Here are a small network's activations along a few directions, averaged over the inputs that share one value of a field.
Related values have similar rows: they may be neighbours, one step apart, or belong to one group.
In the rows, 500 means zero.
Random noise pushes rows far along 5 fixed directions. That doesn't count. These rows show it; they differ only by the noise:
[526 605 417 525 225 372 626 447 544 447 465 566 513 320 536 610 378 545]
[514 383 519 449 735 447 435 409 481 828 512 655 432 268 512 690 420 527]
[574 471 458 485 741 693 417 611 501 585 679 396 401 393 528 535 539 555]
[296 582 583 467 557 619 410 492 488 543 524 459 471 451 390 530 572 527]
[380 548 597 496 607 625 432 603 533 618 503 438 433 431 510 487 553 512]
[369 603 517 476 536 725 432 592 503 349 610 314 481 544 409 436 642 537]
[537 376 562 465 682 571 510 681 583 533 436 398 485 543 639 387 612 453]


Field Vud:
w5: [555 456 473 615 679 518 283 292 392 618 676 643 551 512 314 606 392 552]
w8: [193 695 733 489 283 582 589 620 533 482 260 416 400 575 510 392 612 426]
w2: [408 695 632 598 537 686 451 788 591 793 527 416 330 294 661 465 447 533]
w3: [639 630 337 570 284 276 497 292 397 615 612 694 468 380 422 666 184 566]
w6: [566 692 573 641 287 539 605 741 489 558 417 435 351 630 678 319 432 417]
w7: [415 547 410 504 325 521 505 468 592 220 561 439 643 540 378 461 549 567]
w9: [581 465 431 490 415 381 540 413 448 369 480 536 580 574 478 519 476 489]
w1: [621 247 497 347 896 556 439 394 359 555 565 502 450 662 484 497 620 439]
w4: [553 482 503 607 574 470 397 467 510 673 577 587 520 400 504 561 398 554]
The values of Vud form a 3 by 3 grid.
Q: List every value one step from w7, in the order listed.
A: w2, w4
Q: List every value one step from w1, in the order listed.
A: w8, w6, w9
Each value of Vud is a pair of two hidden parts, and every pair occurs once (3 first parts, 3 second parts).
Q: Changing only the second part turns w4 into w1. w5 has the same second part as w4; what does that change turn w5 into?
A: w6

Field Kife:
v2: [625 367 438 411 659 580 536 583 549 445 542 421 468 445 586 511 561 515]
v8: [324 660 593 533 245 471 576 478 461 495 376 568 483 570 459 476 502 455]
v4: [565 355 484 484 792 667 397 549 475 401 624 406 586 639 476 431 656 489]
v7: [420 783 541 651 105 455 517 577 585 379 438 474 553 428 509 462 345 561]
v3: [527 422 420 366 490 342 536 385 513 522 495 558 525 440 506 530 443 514]
v1: [601 312 371 443 438 306 677 409 561 431 361 595 574 422 508 596 492 432]
v9: [642 450 394 458 618 505 454 369 384 390 641 447 489 610 450 497 512 498]
v6: [457 429 572 434 550 342 475 314 424 627 421 632 489 534 480 562 480 492]
v5: [667 407 370 574 596 581 486 537 475 460 666 505 531 508 465 552 516 537]
The values of Kife form 3 separate groups.
Q: List the group mates of v2, in the order listed.
A: v3, v1
Q: List the group mates of v7, in the order listed.
A: v4, v5
